A small network was shown many inputs. Here are its activations along a few directions, one row for each input.
Each table varies a few parts of the input and shows all the possible inputs, shuffled.
A made-up example of a description, with smaller parts first: one of 5 places around a ring, together with either a single point or (one of 2 separate values, together with one of 4 places along a line) or one of 11 places along a line.
Shared parts are said once, and a part with two or three values counts as separate values.

Other details of the inputs vary at random and push rows far along two fixed directions, the same in every table; ignore that.

Rows:
x1: [ 31 -40 -25  31 -27 -35  10  15 -11   4  10  15   8]
x2: [ -7  32  22   2  15  36   4  21   5  -4 -20  -7  22]
x3: [  2  25  12   2  29   8   4   8  -2   4 -12 -14  46]
x4: [ -5 -23 -13 -10  -4 -12  -2 -18   8  -6  15   8 -27]
x5: [  9   5  21   7   2  19  -4  13  -3  -1 -11  -4   7]
x6: [ 10 -15   2  -5  -8 -17 -11 -13   6  -7  12   2 -38]
x7: [-26  12 -10 -34   5  -4  -4 -22   2  -6   4  -9 -25]
x8: [ 12   1 -22 -15  -3 -28  -2 -23   3 -10   7  -7 -10]
x9: [-25  23  -5 -37   7   5  -7 -11   1  -6  -1  -8 -14]
x10: [ -2  17  10  13  -4  20  -3  23  -9   7 -12   3  16]
x11: [-8  7  2 20 -1 10  9  6  6  6  0  2  4]
x12: [-19   6  -2 -31  11  -2  -6 -31  13 -15   8 -10 -25]
x13: [ -2  22  -4 -23  24 -25  -7 -21  -1  -5   8 -19  -7]
x14: [  2   7   0   1  -3   3  -3   9   1  -1   1   1 -20]
x15: [ -1  15  20 -13  11  22  -6   3   3 -10 -11 -10   4]
x16: [ -3 -20 -13 -24 -11 -14 -11 -11  -8   1   9   8 -24]
x17: [-3 -6  5  7  0  7  2 -6  5  0  3  0  0]
x18: [ -4  13  14 -15   4  17 -12   3  -7  -4  -9  -5   8]
x19: [-5 -4 -1 15 -9  9  6 12 -8 15 -5  3 11]
x20: [ -9  22  22   5  17  31   7  17  13  -7 -18   2  23]
x21: [ 13  17  -3   2   1 -11   3 -11  -2  -5  -5 -12  16]
x22: [ -2  -7  12  22  -2  18   8   7  -6  10 -10  -1  26]
x23: [ -2   3  19   7  -1  28   1  19 -11  11 -19  -1  37]
x24: [  2   1 -19 -24  -1 -34  -1 -22   1 -20  13 -13 -16]
x25: [  9  -9 -16  -6  -2 -42  -4 -10  -7  -4  19 -10 -18]
x26: [-23   4  -3 -33  10  -4  -6 -33   5 -12   5 -12 -22]
x27: [-20   9   3 -21   7  -2  -6 -29   1  -7   2 -14 -16]
x28: [ 13   4 -21 -13  -4 -28  -2 -24   2  -9   8  -9 -11]
x29: [ 13  -4 -12   3  -8 -25   4  -4  -5  -9   7  -9   5]
x30: [-23  17  -6 -17   9   1   1 -18  15  -9   8  -7 -21]
x31: [  3  -7   0 -24   0  -4 -12  -8   4 -12   5  -2 -30]
x32: [-18  14  -1 -22  13   4   3 -17  19 -16   7   1 -22]
x33: [ 12  14  10  23   1   2  12  14  -9  -3 -12 -14  45]
x34: [-10   7   5  20   4  22  13  14  10   5  -7   3  20]
x35: [  5 -16  -1   1 -15  -1  -6   5 -13  11   1   4  -2]
x36: [ -5   7  -2 -14   6   9  -2   8   7  -8  -2   4 -15]
x37: [-15  11  11 -30  17   8  -2 -26  17 -21   4  -5 -16]
x38: [ -1  -7 -10   5 -16  -3  -1  13  -8  14   3   8  -6]
x39: [  3 -10 -15 -11  -8 -12  -6   3   5  -4  11   8 -40]
x40: [ 34 -35 -21  35 -12 -38   3  16 -12  22  17  12   3]
x41: [ -2  -4   3 -15  -1 -12  -6 -26  11 -12  15  -3 -37]
x42: [ 14   1 -15  -5   0 -16   4 -12   1  -7  -1   0  11]
x43: [ 3 -3  7 27 -3 15 13 17 11  5 -1 11 11]
x44: [ 11 -19   1   5 -12   5  -8  15 -11   4  -3  15   5]
x45: [ -3   5   3  10  -2   1   5  -3  11  -2   7   4 -17]
x46: [-7 20 13 -1 10 15  0  5 13 -7 -6 -4 -2]
x47: [ -3   5  15   1  -5  15  -5   7 -13   9 -11  -4  17]
x48: [-12   3  -1  15  -1  11  10   5   0   9  -4   0   9]
x49: [-12  -4  -6  -2  -3   6   5   4  -4   7  -4   6   3]
x50: [ 7  1 23 10  4 17 -1  8  7 -3 -9 -1 10]
x51: [-12  18   3 -12   6  20  -4  13  -2  -3 -11   5  10]
x52: [ -4  -1  -9   0 -15  -6  -4   5  -9  11   4   5 -14]
x53: [ 11 -16   4  -2  -4   5  -5  10  -1  -4  -2   9  -8]
x54: [ 4  0  9 29 -4 15 13 16  9  6  0  9 10]
x55: [ -4 -18   0   6  -2   5   5  -2  -4   5  -2   7   8]
x56: [  3  17  23  27   4  25   7  23   6   4 -14   1  20]
x57: [-8 -2  9 -6  0  9 -3 -6 -8  5 -6 -8  7]
x58: [ -7  22  26  -8  12  35  -6  13  -6  -4 -22  -6  33]
x59: [-13   1  -3  13   0  11  10   6   1   8  -5   2  10]
x60: [ 15 -45  -8  24 -26 -12   0  10 -15  20   5  15  -3]
x61: [-4  5 18 -3  9 15  3 -8 13 -9 -2 -3  3]
x62: [  2  23  10   0  31   9   6   8  -2   2 -12  -9  48]
x63: [ -7  -5  -8   5 -12  -6   0  -2  -8  11   3   2 -13]
x64: [ 18 -20 -13  17  -4 -27   5  12  -8   4  10   0  12]
x65: [ 16   4 -14  -3   7 -18  -1 -11   2   4   2  -3   9]
x66: [ 13  12 -10  -5  11 -15  -2 -13   1   3   2  -7   9]
x67: [  1   1 -15 -23   8 -37  -5 -17  -2 -12  18 -16 -17]
x68: [ -7 -10 -10  14  -3   4  10   6   9   3   3  14  -2]
x69: [-15   7  -8 -17  -1   6  -2   3  -3   2  -3   5  -3]
x70: [-28  24  -2 -21  11   3   1 -23   5  -6   2 -13 -17]
x71: [ 20 -44 -11   7 -19 -23  -7  -1   5  -1  16  20 -37]
x72: [ -3  12   6   8  -2  22  -2  26  -6   6 -13   6  20]
x73: [ -3  22  27   0   6  30  -8  13 -10   0 -20  -7  29]
x74: [ 31 -49  -1  37 -26 -13  -1  20   1  11   8  22 -12]
x75: [ 20   3 -13   6   1 -24  -3 -11  -3   7   6  -2   2]
x76: [ -3 -22  -4  -7  -8  -3  -2  -6  -9   5   1   6  -4]
x77: [ 12 -20   7  18  -9   0   3   0   6   2   8   8  -7]
x78: [  5 -29 -11  40 -17   4  16  24  -5  20  -2  22  16]
x79: [-11  22   2 -16   3  12  -8   5  -2  -4  -3  -3  -5]
x80: [-13  16  17  -1  11  18   1 -11   7  -5  -5 -11   9]
x81: [-19   9   3 -36   5  -6 -12 -32  -5  -7   4 -16 -24]
x82: [ 11 -17  -3  21 -11  -4   3  17   9   4   4  15 -14]
x83: [ 34 -49 -24  37 -21 -38   9  24 -15  14  16  18   8]
x84: [18  3 -9  5 10 -7  5 -1  0  7 -5  3 26]
Description of these inputs: one of 4 places along a line, together with either one of 5 places around a ring or (one of 2 separate values, together with one of 8 places around a ring).
Changing only the place on the line of 4 turns x38 into x9. The same change can be made to x40. Which row results?
Answer: x3
Changing only the place on the line of 4 turns x12 into x4. The same change can be made to x23. Which row results?
Answer: x16
Change only the place on the line of 4 in x37. List by row number the other rows that result.
Answer: x41, x61, x77
Change only the choice among 2 separate values in x78. List by row number the other rows that result.
Answer: x55
Change only the place on the line of 4 in x34. List by row number the other rows that result.
Answer: x11, x30, x68

Rows:
x85: [-14  23   2 -25  13   4  -5 -10   0  -8  -4 -12   1]
x86: [ -2  -9 -15 -10  -5 -19  -3 -13  -1   0  11   0 -18]
x87: [ -9  20   4 -25  19  -4  -2 -24   9 -17   1 -16  -3]
x88: [ -6  -7  -4  -4  -4   0  -1  -4   7  -3   6   7 -21]
x89: [ 13 -14 -13  13  -9 -18   3   3  -1   5   9   6  -7]
x90: [ 24 -16   4  43  -9   2  12  24  -4  13  -5   9  32]
x91: [ -6  18  19  12  12  27  10  12  -3   5 -20  -7  47]
x92: [-2 -8  1 14 -8  8  5  9  3  4 -1  8 -3]
x93: [  7 -16   5  15 -10   8   0  15  -2   8  -1  12  -2]
x94: [ -4  10  -8 -20   5 -11  -6 -11   1  -7   5  -6 -15]
x95: [ 17 -26 -20  20 -17 -25   3   6  -4  10  13  13 -13]
x96: [-4  2  1 -7  5  0  1 -9 -1 -2 -1 -6  7]
x97: [  0 -15 -16 -23  -7 -25 -10 -21  -4  -5  14  -1 -31]
x98: [ 10 -21   1  18 -15   1  -1  14  -5  11   2  13  -7]
x99: [ 13 -12 -11  12  -6 -17   3   0   1   3   8   4  -6]
x100: [-12  15  19   1  12  27   4   6   7  -2 -12  -3  16]
x101: [-19  13  -1 -36   5  -2 -12 -23   6 -14   7  -8 -36]
x102: [ 16 -34  -5  31 -24   0   3  24  -4  14   4  23  -8]
x103: [ -3 -19 -16  -8 -15 -21  -6 -14   3  -1  18   7 -44]
x104: [ -3  22  10 -15  16   6  -2  -7   4 -11  -7 -13  11]
x105: [  2  25  21   9  16  25   6  15   0  -1 -19 -10  42]
x106: [-8 14  1 -6  9  4  3 -3  0 -1 -4 -7 10]
x107: [-10  25   9  -4  16  15   5   1   2  -3 -11 -10  24]
x108: [ 20 -34 -10  28 -23 -12   2  17 -14  17   4  15   5]
x109: [-13  17  18  -2  12  24   2   1   5  -2 -11  -6  13]
x110: [ 12  -7  -1   3  -2 -10  -2  -2  -2  -2   3  -1   1]
x111: [-22  32   6 -40  21   7  -8 -21   2 -14  -6 -19  -1]
x112: [ 15   2  11  32  -1  16   9  29  -6  11 -14   4  41]
x113: [ -3  -5 -21 -27  -4 -28 -11 -20   0  -7  17  -1 -39]
x114: [-8  7  9  0 -1 18  0  7  2 -1 -7  2  1]
What do these inputs look like to the network?
Answer: one of 2 separate values, together with either one of 5 places around a ring or one of 10 places along a line
Changing only the choice among 2 separate values turns x101 into x103. The same change can be made to x97. Which row results?
Answer: x96
Change only the choice among 2 separate values in x111. List by row number the other rows that result.
Answer: x86
Change only the choice among 2 separate values in x98. List by row number the other rows that result.
Answer: x109

Rows:
x115: [ 20 -29  -5  21 -22 -19  -1  -1   0   3  15  22  -4]
x116: [ -4  -4  -9   6  -8 -10   5 -15  11   2  10  -3 -24]
x117: [ 13  23 -21 -14  -3 -11  -9 -11  10  -4   0  -1 -30]
x118: [-20  27   7 -47  18   6  -6 -19   5 -21 -10 -28  -3]
x119: [ -9   3  -9 -15  -1 -26 -10 -16   2   1  25   1 -29]
x120: [ -9   6  -5 -24   9 -21 -16 -13  -4  -5  17  -4 -38]
x121: [  5   7  18  11   3  20  -1   2  -4  15 -17  -8  21]
x122: [-17  -4 -13 -21   7  -3  -2  -7   6  -7   4   4 -30]
x123: [-22  20  -1 -27  13  10  -3 -20  -1  -5  -9  -5   8]
x124: [ 18 -21   0  34 -26  -2   4  21 -21  11  -7   7  28]
x125: [ 16 -20   7  33  -7   6   9  22   9  -1   1  15  10]
x126: [ 11  20 -13   5   1  17   2  22   2   7 -15  16  19]
x127: [  2   8   6  10  18   6   8  12  -5   6  -6 -11  34]
x128: [  2  -8  -2 -30  11 -13  -4 -18  12 -16  11  -2 -33]
x129: [ -7  -6 -10 -22  -6 -16  -5  -6   0 -18   7  -8 -38]
x130: [-16  23   3 -39   9   6 -11 -22  -8 -18  -5 -23   1]
x131: [-3 13 18 21 -2 24  2  9  1  8 -9 -2 11]
x132: [ 24 -25  15  22  -9   6  -1  18  -5  10  -2  17  11]
x133: [-14  -6 -19 -11  -4 -11   7 -13   7  -2   9   7 -13]
x134: [ -1  12   8  10   1   9   3 -11  -4   5 -12  -8  15]
x135: [-21  31  11 -12  17  18   3 -13  16 -12  -6 -19  -9]
x136: [  5 -15 -11  19  -5 -19   3  16   1   5  18   8 -16]
x137: [-22  32  10 -25  20   2 -11 -10   3 -10   9 -12 -10]
x138: [ 18 -29 -10  19  -7 -22   6  21  -6  15  14  10 -14]
x139: [ -4   1  -3  -1 -12  -8  -4 -20   5   5  12   0 -26]
x140: [-14   8   9   7   0  24  -1  14   0   6  -8  10  15]
x141: [ 20 -32 -15   2  -6 -20   1 -10   3  -5  14   6 -13]
x142: [ 25 -39  -5  28 -13 -13   4  16   4   0   9  19 -16]
x143: [ -5  -6  -8 -27  -4 -15  -3  -8  -1 -13   7 -10 -32]
x144: [  0  10  20  17   3  23  -2   9  -2   8 -14  -4   8]
x145: [-8 13 15  5 -7 19 -2 15 -7 -7 -8 -5 15]
x146: [ 14 -24 -17   9 -17 -20  -7 -16  -8  13  11   2 -24]
x147: [ -6 -12 -17 -18  -3  -6  -8 -16  -8   5   5   7 -13]
x148: [-9 21  9 11 16  4 13  8  3  1 -4 -6 31]
x149: [ 17 -17   7  26  -5  -4  -1  27 -15  23   3  11  11]
x150: [ 10 -27 -18  19 -29 -24   9   7  -6   0  11   9  -8]
x151: [ -3  11  21  -5   0  21  -2  14 -12  -1 -15  -8  19]
x152: [-15  23  16  -9  -2  18  -1   2  -3  -9  -8 -11  17]
x153: [  0  16  12  15  12   7   3   9 -11   8  -9  -5  39]
x154: [  0  -7  -2  -5   0  -8   0 -12  17 -13  13   2 -14]
x155: [ 14 -16  -2  19  -6  -1   6   3   1  14  -6  -3   1]
x156: [ -5 -18 -16 -15   1  -9  -2  -6   3   5   2   4 -15]
x157: [-13  17   0 -28  12   6   0 -12  -2 -18 -10 -24   9]
x158: [  4 -28 -18  19 -25 -14   4   4  -7  16  11  26  -5]
x159: [-18  31   7 -18  17  -3  -4 -15   0  -5   4 -10   8]
x160: [ -8   2  12  11   3  29   0  20  -6   9 -14   9  20]
x161: [-21  13   2  -4   8  19   9   2  10   0  -2   2  14]
x162: [ 34  -1 -20  27 -11 -18  -1  32  -5  16   5  19   4]
x163: [  3   8  12  10  19   9   5  19  -1  10 -11 -10  32]
x164: [-21  14   5 -10   3  18   1  -3   5   4  -2   5  11]
x165: [-18  27  10 -19  30   4  -1  -1   5 -11  -2 -16  -4]
x166: [-8 17 11 15 12 10 11 16  5  5  0 -5 28]
x167: [ 18 -17  12  34 -14  11   3  18  -9  24  -9   9   7]
x168: [ -1   0 -11 -18   8 -20 -12 -16 -10   2  15  -7 -13]
x169: [ 15 -17   0  15  -4 -13  -7  15 -13  20   5   6   8]
x170: [ -6   9  15  -3  -3  15  -6  12 -10  -7 -11  -6   6]
x171: [  8   6  17  10   6  14   1  -1  -1  -4 -12   2  34]
x172: [ -5 -17 -11  18  -9   6   7  17   3   7   3  16  -3]
x173: [ -5   2  -4  -7   4  -5  -1 -13   8  -7   2  -9 -35]
x174: [ 27 -42  -9  13 -12 -19  -1   5   4   5   9  13 -10]
x175: [ -5   0  13   4   3  26   1  17  -8  16 -14   9  22]
x176: [ 11   0  16   7   8  18  -2   1  -3  -1 -10   1  33]
x177: [ -4   1 -14  -7   2 -16   3 -27   5  -6   2 -11 -21]
x178: [-11   6  -2  -3  14  22   8   3   0   3 -13  -3  28]
x179: [ -4  14  14  -5  13  15   6  -3   7   1 -11 -14  -2]
x180: [ -8 -13 -15 -30  -2 -13 -14 -18  -2   5   7   6 -28]
x181: [  8 -26 -14  18 -27 -18   7  11  -2   2  12   7 -11]
x182: [  3  -7  -1 -37   5 -17 -18 -29   7 -11  11  -2 -29]
x183: [-1  8 19  2  3 14 -1 -3 10 -5  0  5 16]
x184: [-11   6 -15 -16  -1 -19   1 -34  11 -10  13  -9 -34]
x185: [-21  16  -7 -18  16  10   8 -14   3  -8 -10  -5  12]
x186: [ 17 -31 -21  17 -15 -21   3  -9  -2  11  10   1 -21]
x187: [ 19 -30   0  23 -21 -10  -5  10   2   2  15  22 -14]
x188: [ -9  18  10 -14  16   5   7 -18  16 -20  -1  -6  11]
x189: [ 12 -27 -11  -5 -23 -20 -12   1 -14   5   7   2 -19]
x190: [ -3  -2  10  12   8  26  12  24  -1  12 -16   7  26]
x191: [-13  12  -6 -20  -3 -14  -6 -35   7  -5  10  -9 -30]
x192: [ 16 -24 -10  33 -21  -8  12  20 -14   4  -6   5  21]
x193: [ 3  7 23 -1 10 18 -6  4  4 -9 -8  2  9]
x194: [  5  -9  -9 -11   5 -18   0 -21   9 -17   7   0 -12]
x195: [ 23  13 -15 -18   1 -11  -9  -5  13 -15   5  10 -19]
x196: [ 15  27  -5  -2  -7   9  -1  22  -3  -6 -17   0  17]
x197: [-12  24   0 -12  24  -5   5 -10   0  -8  -2 -15  13]
x198: [ -4  13  15  12  -9  15   7  11 -10  -2 -13  -2  35]
x199: [-12  17  14   4   1  21   8  17   2 -12 -12 -10  19]
What do these inputs look like to the network?
Answer: one of 5 separate values, together with either a single point or (one of 2 separate values, together with one of 8 places around a ring)
Changing only the choice among 5 separate values turns x141 into x127. The same change can be made to x187. Which row results?
Answer: x137
Changing only the choice among 5 separate values turns x145 into x131. The same change can be made to x192. Which row results?
Answer: x177
Changing only the choice among 5 separate values turns x188 into x133. The same change can be made to x176. Which row results?
Answer: x147
Change only the place on the ring of 8 in x175. List by row number the other rows that result.
Answer: x123, x140, x147, x158, x160, x164, x180
Change only the choice among 2 separate values in x173. List by row number the other rows that result.
Answer: x144
Change only the place on the ring of 8 in x120. List by row number the other rows that result.
Answer: x119, x137, x149, x153, x159, x168, x169
Change only the choice among 5 separate values in x117. List by row number the other rows that result.
Answer: x126, x162, x195, x196
